Each row below holds a small network's activations on one input, seen along a few directions.
Each table varies a few parts of the input and shows all the possible inputs, shuffled.
A made-up example of a description, with smaller parts first: one of 5 places around a ring, together with either a single point or (one of 2 separate values, together with one of 4 places along a line) or one of 11 places around a ring.
Shared parts are said once, and a part with two or three values counts as separate values.

Other details of the inputs shift rows strongly along three fixed directions, in all tables alike. That doesn't count.

Rows:
row 1: [-19 -13  21 -26  15   9 -12  15  -7  22 -19 -16  12]
row 2: [ 15  13  -2 -17  -8 -22  16  17 -12   2  18  -2   8]
row 3: [-15 -12  -4  35   1  18  11 -23  -1  17 -16  -7 -15]
row 4: [  4  17 -18  13  -8  -8   9  -4  -2 -13  11  14  -4]
row 5: [ 12  11  -6   6 -13 -28  17 -12   2  -6   5  10  -7]
row 6: [  3   6   6 -43   5  -4   1  18  -9  12   2 -19  18]
row 7: [  0 -14  16  31 -13  11   9 -10  -9  12 -20   2 -21]
row 8: [-11 -17  13 -17  13  33 -17   6  -4   7  -2 -28  12]
row 9: [-16  -5   4 -31  21  32  -6   6  -5  20 -12 -27  20]
row 10: [ -1 -24  10 -26  13  29 -24  12  15  27  -7 -18  19]
row 11: [ 22  -2 -15  10  -8 -15  -5  10  14  -6  23  21   0]
row 12: [ 12   7  -8  10  -3  -7   2   4  -2 -26  28   9  -2]
row 13: [ 12   7 -15 -13   1 -16  16   1 -12   2  31  -5  15]
row 14: [  7   4   7 -12  -2 -23   2  27  -8  -7  29   2   1]
row 15: [ -5 -11  -1  34  -6  20  12 -27  -6  17 -12 -10 -15]
row 16: [-12  -4  11  30 -10   8  11  -4  -2  20 -22  -1 -20]
row 17: [ -3 -15   5  37  -6  26   8 -15 -11   9 -10   0 -11]
row 18: [ -3 -11  10  27  -9   4  15 -18  -4  23 -20  -9 -21]
row 19: [ 13   5  -6  20 -10  -3   2  -5   0 -26  20   9  -6]
row 20: [  9   8 -14   5  -2 -11   6   1  -8 -19  17  17   3]
row 21: [ 10   8 -15 -13   6 -16  17   3 -12   1  31  -3  13]
row 22: [  6   6  -9  -9   4 -14   4  16 -19  -5  30   7  14]
row 23: [ -9  -9  11  23  -3   5  14 -17   0  22 -22  -6 -19]
row 24: [ 13   8   4  13 -10 -18   3   4   4 -23  12  14 -16]
row 25: [ -3 -15  21  33 -11  13   3  -3   0   5 -12  -5 -23]
row 26: [-11  -5   3 -25  11  31  -6   2  -8  19 -11 -27  17]
row 27: [  6   7 -10   9  -2 -11  -2   8  -2 -25  28  10  -2]
row 28: [-15 -16   9  47  -2  25  -6  -8  -3   5  -8  -5 -21]
row 29: [-29  12   8 -63  25  24 -52 -34  51 -42 -85   7  15]
row 30: [  9  13  -4 -16  -4 -26  16  22 -11   4  18   0   7]
row 31: [ 16   7   2  11 -15 -21  13  -1  -6 -14   6  18  -7]
row 32: [-18 -10  13  33  -4   3   8 -18   2  27 -28  -5 -22]
row 33: [-13   2  -7 -39  21  -2  -7   6  -5  12   8 -19  26]
row 34: [ -1 -23   4  40  -7  20  -8  -3  15  23  -8   9 -19]
row 35: [ 18   7   4   3 -14 -20   1   7  -1 -22  18   8 -10]
row 36: [-12  38 -33 -20   4 -11 -33 -58  57 -72 -49  36  -1]
row 37: [-21 -14  25 -22  15  13 -20  20   0  16 -12 -23   6]
row 38: [-16  -5   1  43  -5  26   5 -15  -4  18 -20  -4 -17]
row 39: [  6 -22   6  37  -6  24  -5  -6  15  22  -7   6 -17]
row 40: [  5   9  -4 -16   0 -34  15  11  -9   9  21   1   5]
row 41: [ 10   3   5 -10  -1 -23   4  27  -8  -8  27   0   2]
row 42: [ 11   8 -11  14  -4  -4   9  -8  -6 -19  13  18  -2]
row 43: [ 20  -3  -9  -7  -1 -18 -10  25   5  10  35  10  12]
row 44: [ -8   1   3 -44  15 -16   1  14  -3  16   1 -16  20]
row 45: [-15  -4  16 -36  16  16  -3  14  -2  24 -21 -25  15]
row 46: [-17 -14  19 -32  17  11  -9  16  -6  19 -19 -17  14]
row 47: [ -1 -15   5  38  -8  26   7 -16 -13   9  -9  -1 -14]
row 48: [  7   5 -10  18  -4  -7  -1   1   0 -27  20  11  -7]
row 49: [  9  17 -21   6  -6 -11  12   0  -4 -15  15  11   2]
row 50: [ 16 -12   0 -36   8   7 -20  20   9  15  15 -10  24]
row 51: [ -1  44 -31 -20  -5   1 -32 -55  55 -78 -53  35   2]
row 52: [ -8  -3  -2 -38  19   6  -8  18 -12   3  14  -8  26]
row 53: [  5  19  -4   8 -13 -25   9   3  -1  -5   1  13  -7]
row 54: [  8   9  -1   0  -8 -26   7   7  -6 -13   9  20  -4]
Each input here is: one of 6 places along a line, together with either a single point or (one of 2 separate values, together with one of 4 places along a line).
The inputs of row 6 and row 45 match in every part but the place on the line of 6. If row 50 is changed in the same way as row 6 into row 45, which row does it become?
Answer: row 39
List by row number the other rows that have the place on the line of 6 in common with row 40.
Answer: row 4, row 14, row 16, row 27, row 34, row 36, row 52, row 54
Change only the place on the line of 6 in row 24. List by row number the other rows that result.
Answer: row 14, row 25, row 35, row 37, row 41

Rows:
row 55: [ 10  14  -6   1 -10 -25   8   1   1 -12   6  17  -6]
row 56: [  5  14  -8 -19   2 -16   4  -2   0 -13   5   1   7]
row 57: [  5  13 -12  -3  -4 -18   7  -8   3 -13   7   7   1]
row 58: [ -2  12 -10 -20   6 -13  -4  -3   7  -8   1   3  11]
row 59: [-17 -16   7  43  -1  32  -5 -23   4   2 -22  -4 -22]
row 60: [ 10  15  -4   2 -12 -23   7  -5   2 -18  -2  16  -7]
row 61: [ 20   3  -1   1 -11 -16  -3   5   9 -12  14  12  -3]
row 62: [-19  -9   5  37  -3  20  -1 -24  11  14 -36   2 -22]
row 63: [ 17  10 -17  -1  -6  -2   2  -3   1 -13  14  12   7]
row 64: [  9  14  -3  -3  -8 -20  10  -4  -4 -14   3   9  -3]
row 65: [ 11 -37  20  33  -1  -1  39  64 -63  67  77 -28   1]
row 66: [-13 -18  22  33  -4  25  -8  -7   5   6 -25  -5 -23]
row 67: [-15 -11   5  36  -2  37  -1 -17  -3   4 -24  -4 -15]
row 68: [ -9   8   5 -81  26  -3 -13  17  -2   0  -2 -24  39]
row 69: [  3  14  -9 -16   1 -20  -3   2   8 -11   1  12   5]
row 70: [-29 -29  16 -54  36  51 -33   6  10  33 -27 -44  32]
row 71: [ 15   2 -10   9  -7  -9  -6   0  12 -12  11  19  -2]
What is each input in this table made of?
Answer: either (one of 2 separate values, together with one of 4 places along a line) or one of 9 places around a ring
Change only the choice among 2 separate values in row 66. List by row number the other rows that result.
Answer: row 61
Which other rows belong to the same alternative as row 68? List them by row number.
Answer: row 55, row 56, row 57, row 58, row 60, row 62, row 64, row 69

Rows:
row 72: [-18  14 -24  79 -14  -9 -17 -56  45 -46 -37  55 -46]
row 73: [-13 -18  12  40   0  38  12  13 -28  26  11 -27 -11]
row 74: [ 23  24  -6 -16 -12 -55  23  22 -13 -16  41   9   3]
row 75: [ 22  20 -27  40 -22  -8   5 -13  16 -25  21  21 -17]
row 76: [ -6 -28  12  38   3  39  12   8 -30  28  10 -13  -6]
row 77: [ -9  -2  13 -49  18  18 -46  12  22 -31 -20   2  20]
row 78: [  4 -35   7  33   2  37  12  12 -19  52  19 -20  -1]
row 79: [-14 -23  27  21   0  10  28  14 -30  50   3 -35 -13]
row 80: [ -3 -17   0   0   5  25 -28 -25  32  -7 -25  -1  -2]
row 81: [-25  13   1 -33  14  11 -25 -42  32 -24 -63  -3   4]
row 82: [ 35   3  -9  41 -27 -21  -1   2  15 -21  28  35 -22]
row 83: [ -7   8  -3 -62  17  -6  -4   8  -4   9  -8 -11  34]
row 84: [-13 -15  22  25  -4  11  13   7 -11  36 -22 -14 -18]
row 85: [ 28  27 -15 -19 -13 -51  24  27 -17  -9  40  20  10]
row 86: [ -8   8  -1 -60  19  -7  -5   3  -3   7  -8 -16  32]
row 87: [-20   4   8  -7   5   8  -5 -28  14  -6 -42  -9 -10]
row 88: [ -4  -8   5 -52  23  10 -24  13  -2 -17  10 -15  31]
row 89: [ 28  27 -21 -18 -13 -49  26  22 -19  -9  41  22  13]
What is each input in this table made of?
Answer: either a single point or (one of 2 separate values, together with one of 4 places along a line) or one of 9 places around a ring
A walk changes only the place on the line of 4. It starts at row 75 and steps to row 78. List the rest of the walk in order.
Answer: row 80, row 82
Change only the choice among 2 separate values in row 77. List by row number the other rows that result.
Answer: row 82
